These are the activations of a small neural network, seen along a few directions. Each row is one input.
In each table, some parts of the input vary, and every possible input appears once, in random order.
A made-up example of a description, with smaller parts first: one of 2 separate values, together with either a single point or one of 9 places along a line or (one of 6 places along a line, together with one of 8 places around a ring).
Shared parts are said once, and a part with two or three values counts as separate values.

Other details of the inputs vary at random and push rows far along two fixed directions, the same in every table; ignore that.
To show where, the next rows are all for the same input, with only those details redrawn:
[ 0.097, -3.464,  1.655, -1.179,  1.594,  2.313, -0.983, -1.699,  2.193,
  1.430,  2.518, -2.430]
[ 1.096,  1.691,  0.490,  1.054,  5.498, -1.332, -1.349,  1.628,  0.074,
 -3.982,  3.285, -1.276]
[ 1.096,  1.685,  0.476,  1.065,  5.499, -1.328, -1.344,  1.620,  0.075,
 -3.985,  3.299, -1.268]
[ 0.112, -3.462,  1.663, -1.178,  1.590,  2.315, -0.979, -1.709,  2.205,
  1.422,  2.510, -2.427]
[ 0.083, -3.465,  1.661, -1.187,  1.605,  2.314, -0.984, -1.684,  2.185,
  1.430,  2.505, -2.441]
[-0.210,  2.372, -1.879,  0.265,  0.160, -4.249, -2.429,  1.534, -1.308,
 -3.326,  1.252, -1.170]
[ 1.098,  1.697,  0.490,  1.050,  5.495, -1.326, -1.341,  1.615,  0.078,
 -3.983,  3.285, -1.275]
[-0.242,  2.365, -1.882,  0.244,  0.181, -4.242, -2.420,  1.567, -1.326,
 -3.310,  1.243, -1.186]

Table:
r1: [ 0.362,  2.978, -4.840, -1.095, -5.701, -4.132,  1.355, -0.523, -0.267,
  0.732, -4.446,  0.240]
r2: [-1.401, -0.181, -3.058, -0.655, -3.850,  2.222,  1.908, -1.393,  3.626,
  2.074, -4.230, -0.898]
r3: [ 0.107, -3.464,  1.672, -1.184,  1.585,  2.311, -0.988, -1.704,  2.202,
  1.426,  2.513, -2.435]
r4: [ 0.246,  0.171,  1.312, -1.781,  2.352,  2.538,  1.611, -3.587,  4.012,
  2.694, -0.303, -2.118]
r5: [-3.299,  1.515, -4.774,  3.233, -5.439, -2.167, -1.410,  2.335, -2.777,
  2.042, -4.232, -0.931]
r6: [-1.606, -1.553,  0.696, -0.784, -5.565, -0.110,  2.135, -0.324,  0.632,
  3.291,  1.441,  0.363]
r7: [ 1.350,  0.844, -0.972,  0.476,  5.308, -0.495,  0.552,  2.329, -1.122,
 -4.270,  3.750, -0.497]
r8: [ 0.910, -2.913,  1.098,  2.051,  2.268,  3.397,  1.269, -0.250, -0.409,
  4.956, -0.010, -1.390]
r9: [ 1.456,  2.300,  4.166,  0.869,  5.762, -3.471,  1.325, -0.730, -1.077,
 -3.649,  0.978, -0.164]
r10: [-2.112, -0.261, -5.183, -0.150, -6.627, -2.387, -1.879,  2.967, -0.821,
 -1.491, -2.639, -0.698]
r11: [ 2.982,  0.431, -0.600,  1.350,  4.995, -0.516,  0.501,  3.404, -0.587,
 -3.950,  2.387,  0.026]
r12: [-0.090, -2.979,  2.789,  0.919, -0.028,  3.174,  2.664,  1.962,  3.678,
  2.812,  1.261,  1.826]
r13: [-1.234, -0.480, -0.632,  0.218, -3.478,  4.079, -4.301, -3.713, -3.733,
  3.562, -2.192,  2.491]
r14: [ 0.256,  1.519, -1.328, -3.669, -4.120,  4.344, -2.094, -5.274,  0.235,
  1.077, -3.557,  3.081]
r15: [ 0.557, -0.695, -0.177, -1.816,  2.107,  3.284,  3.596, -3.351,  2.945,
  2.309,  0.224, -1.136]
r16: [-1.871, -2.588, -1.920,  1.103, -2.503,  0.924, -0.248,  0.888, -0.748,
  5.625, -2.996, -0.240]
r17: [ 0.537,  1.580,  0.192,  0.145,  0.617, -5.250,  1.691,  2.191, -1.999,
 -2.869, -2.917,  2.214]
r18: [ 0.303,  2.303,  0.407, -0.550,  0.306, -5.625,  2.217,  0.024, -3.678,
 -3.203, -0.610,  0.633]
r19: [ 1.543,  4.507,  3.427,  1.053,  2.871,  2.934, -1.677,  1.498, -1.524,
 -4.626,  2.726,  5.668]
r20: [ 1.338, -2.629,  3.405,  0.945, -0.549,  2.776,  3.171,  0.753,  2.586,
  2.898,  2.130,  0.863]
r21: [ 2.402, -3.948,  4.331, -1.051,  1.376,  0.889,  3.567, -2.262,  0.446,
  1.813, -0.695, -0.052]
r22: [ 1.522, -1.699,  5.681, -3.598,  0.927,  4.799, -0.893, -4.746, -1.804,
 -0.161, -0.955,  3.249]
r23: [-2.112, -1.810, -1.696,  0.501, -2.688,  0.472,  0.223, -1.427, -2.376,
  5.347, -0.639, -1.795]
r24: [-1.130, -1.561,  2.189,  1.818,  2.777,  2.570, -0.640, -2.212,  0.374,
  4.935,  0.963, -2.600]
r25: [ 2.054,  2.394,  0.361, -0.617,  4.415,  3.172, -4.009,  0.512, -2.448,
 -6.102,  2.187,  3.688]
r26: [-2.376, -1.626,  0.191,  1.262, -6.113,  1.676,  1.516,  1.733,  2.689,
  2.396, -0.871,  0.514]
r27: [-1.275, -0.989, -5.046, -1.203, -5.824, -3.802, -1.812,  3.108, -1.154,
 -0.394, -2.617,  0.762]
r28: [-2.489,  2.752, -0.499,  0.356, -7.478, -5.400, -0.819,  0.771, -0.525,
  1.106, -0.262,  0.361]
r29: [ 0.436,  4.249, -3.953,  0.687,  0.853, -2.926,  1.629,  1.901,  1.189,
 -2.205, -3.361,  1.777]
r30: [-0.498,  2.415,  0.087,  1.033, -0.178, -3.745,  1.671,  2.250, -1.740,
 -3.870, -2.924,  0.671]
- What do these inputs look like to the network? => one of 5 separate values, together with either a single point or one of 5 places along a line
- Change only the place on the line of 5 in r17. List by row number the other rows that result. => r9, r18, r21, r30
- Change only the choice among 5 separate values in r29. List by row number the other rows that result. => r12, r16, r17, r27
- Change only the choice among 5 separate values in r18. List by row number the other rows that result. => r6, r7, r15, r23

Table:
r31: [-1.925, -0.961, -1.115, -2.110, -9.207, -1.251, -2.680, -2.249, -2.342,
  2.016, -1.674, -0.064]
r32: [-2.108, -4.006, -2.428,  1.710, -3.832,  6.496, -0.196, -0.107,  1.679,
  7.523, -2.232, -0.409]
r33: [ 2.549,  3.775,  0.965,  0.943,  5.644,  0.167,  0.714, -0.004, -0.425,
 -3.264,  1.488,  2.073]
r34: [-2.211, -1.211, -3.770, -1.777, -7.430, -2.716,  0.728, -1.198,  0.780,
  3.146, -5.010, -2.061]
r35: [ 0.561,  5.390, -2.545,  2.889,  1.513, -6.667, -1.770,  3.951, -2.482,
 -4.438,  1.191, -0.950]
r36: [ 0.904, -3.572,  4.382, -0.633,  5.980,  5.688,  0.091, -3.221,  1.305,
  1.039,  1.178, -0.459]
r37: [ 1.627,  1.806,  0.736,  0.159,  5.062,  0.897, -1.650,  1.995, -0.208,
 -5.103,  3.014,  1.789]
r38: [ 1.087,  5.557, -0.903,  0.985,  0.892, -5.043, -0.928,  3.626, -4.277,
 -5.597, -0.359,  3.666]
r39: [-2.195, -0.241, -3.142, -1.429, -7.865, -2.940,  0.322, -1.076,  1.600,
  3.942, -4.135, -1.498]
r40: [-2.656, -2.559, -4.830, -2.448, -7.311, -2.872, -1.937, -1.055, -0.206,
  2.795, -1.913, -3.065]
r41: [ 0.977, -2.612,  5.025, -0.263,  5.539,  5.440, -0.285, -3.139,  2.151,
  1.821,  2.043,  0.125]
r42: [-1.895, -2.510, -1.886, -1.427, -8.457, -3.469,  0.468,  0.668, -0.858,
  3.998, -2.596, -0.069]
r43: [ 1.394, -4.715,  2.933,  0.571,  5.738,  4.475,  1.126, -1.174,  2.491,
  1.827,  2.859, -3.494]
r44: [ 0.931,  6.223, -3.305,  2.534,  1.732, -6.604,  0.888,  3.531, -1.747,
 -4.014, -0.128,  0.573]
r45: [ 1.946,  1.879, -0.584,  1.979,  6.446, -1.139,  2.716,  1.811,  0.129,
 -2.875,  1.013, -0.695]
r46: [-2.095, -1.179, -2.430, -1.451, -7.687, -3.823, -0.165, -0.872, -0.730,
  4.986, -2.409, -1.290]
r47: [ 1.323, -3.585,  2.320, -1.928,  5.835,  6.422, -0.802, -3.035,  2.194,
  0.212,  2.855, -1.238]
r48: [ 2.192, -4.049,  5.062, -0.520,  4.212,  6.177, -0.302, -1.414,  1.831,
  0.444,  3.083,  0.424]
r49: [ 2.010, -3.706,  3.880, -0.869,  5.472,  6.026, -0.537, -3.076,  1.121,
  0.652,  2.358, -1.370]
r50: [ 0.306,  4.928, -3.017,  2.063,  2.460, -6.735,  0.507,  3.920, -3.641,
 -4.253, -0.590, -0.235]
r51: [ 0.931,  6.855, -1.446,  0.983,  1.709, -5.434, -1.511,  2.110, -4.195,
 -4.624, -0.193,  2.472]
r52: [ 0.314, -4.550,  3.456,  0.824,  6.249,  4.187,  1.752, -1.330,  2.698,
  2.197,  1.686, -2.606]
r53: [-0.093,  7.471, -4.678,  4.196,  1.385, -0.437, -2.997,  4.420, -4.389,
 -4.074, -1.990,  4.127]
r54: [-0.811,  5.224, -3.577,  2.105,  1.043, -5.565, -0.994,  4.637, -1.985,
 -5.618,  1.998, -0.415]
r55: [ 0.525,  2.191,  1.338,  2.979,  6.282, -1.750,  0.312,  2.177,  0.423,
 -2.157,  1.986, -0.754]
r56: [-1.089, -4.494,  0.545, -1.150, -4.518,  2.483,  3.047, -2.407,  2.483,
  5.587, -0.509, -1.347]
r57: [-2.580, -5.157,  1.802, -0.568, -4.251,  2.129,  1.067, -2.104,  1.924,
  5.498, -0.375, -1.971]
r58: [ 1.348, -3.591,  3.591,  0.511,  4.755,  5.164,  3.717,  0.378,  5.251,
  1.608,  0.916, -0.609]
r59: [-1.734, -2.990, -2.079, -1.017, -8.939, -3.126, -1.433,  0.629, -0.531,
  3.004, -1.677, -1.380]
r60: [ 1.507,  3.088,  0.173,  0.153,  5.887,  0.475, -2.265,  0.434, -0.082,
 -4.105,  3.173,  0.617]
r61: [-2.227, -1.837, -0.621, -2.196, -8.651, -1.897, -2.472, -1.492, -1.685,
  2.173, -3.321,  1.619]
r62: [-2.170,  0.437, -1.656, -2.448, -9.002, -0.743, -0.316, -2.410, -0.274,
  1.975, -4.226,  1.097]
r63: [ 0.943,  1.738,  1.350,  3.042,  4.911, -0.723,  0.717,  2.976, -0.360,
 -3.270,  3.498, -1.218]
r64: [-1.004, -0.870, -3.085, -3.127, -7.793, -1.629, -0.626, -3.376, -1.892,
  2.429, -4.045,  0.527]
r65: [-0.273, -5.537,  0.537, -1.498, -4.464,  2.147,  2.629, -1.478,  2.921,
  5.375, -0.987, -0.553]
r66: [-0.150,  5.494, -4.115,  1.771,  1.896, -6.282, -2.035,  4.005, -1.414,
 -4.851,  1.682, -0.830]
r67: [ 2.564, -3.213,  4.297, -0.794,  4.391,  6.201,  2.310, -1.864,  2.602,
  0.870,  1.858,  1.995]
r68: [-1.569,  0.689, -2.224, -2.817, -8.155, -1.456, -1.300, -2.997,  0.222,
  2.714, -4.524,  0.710]
r69: [ 1.952,  3.551,  1.534,  1.349,  4.825,  0.844,  1.704,  0.566, -0.937,
 -4.055,  1.775,  2.484]
r70: [ 1.946, -2.607,  4.527, -0.887,  4.472,  6.665,  2.034, -1.531,  3.890,
  0.394,  0.526,  1.592]
r71: [ 0.773,  2.245,  1.537,  2.619,  5.403, -1.059,  2.614,  3.026, -0.649,
 -2.292,  2.565,  0.091]
r72: [-0.362,  4.237, -1.485,  3.173,  1.234, -6.604, -0.517,  5.340, -2.384,
 -5.074, -0.176,  1.150]
r73: [-1.560, -1.181, -2.145, -3.262, -7.500, -2.008, -1.410, -2.877, -2.958,
  3.008, -3.713,  0.259]
r74: [ 0.353, -2.862,  5.591,  0.100,  4.724,  6.146,  0.759, -2.521,  1.618,
  1.017,  2.369,  0.549]
r75: [ 0.006,  4.178, -3.583,  1.777,  1.124, -5.897, -1.419,  5.552, -1.537,
 -5.836,  1.503,  0.372]
r76: [-1.299, -0.706, -1.668, -2.459, -8.386, -1.977, -3.726, -2.887, -1.785,
  2.817, -1.997, -0.468]
r77: [ 0.717, -2.886,  3.514, -1.256,  4.567,  6.857, -0.149, -2.290,  2.473,
  0.201,  4.059, -0.230]
r78: [-0.350,  6.574, -2.529,  2.824,  0.956, -5.416,  1.648,  4.427, -1.004,
 -5.257, -1.188,  0.548]
r79: [ 1.217, -2.510,  5.246, -0.582,  4.624,  6.150,  2.023, -2.293,  1.094,
  1.637,  2.674,  0.956]
r80: [-0.548, -3.631,  0.505, -3.323, -3.512,  4.026,  0.532, -4.703,  2.096,
  3.855, -3.381, -0.536]
- What do these inputs look like to the network? => one of 2 separate values, together with either a single point or (one of 4 places along a line, together with one of 6 places along a line)
- Changing only the choice among 2 separate values turns r48 into r59. The same change can be made to r73. Which row results? => r50
- Changing only the choice among 2 separate values turns r53 into r32. The same change can be made to r36. Which row results? => r52
- Change only the choice among 2 separate values in r35. List by row number the other rows that result. => r76
- Start at r58 and move only the place on the line of 4, one step at a time. The first step leads to r78. Which rows follow, in order? => r39, r34
- Change only the place on the line of 6 in r61. List by row number the other rows that result. => r37, r38, r48, r67, r70
- Change only the place on the line of 4 in r57. List by row number the other rows that result. => r52, r55, r72
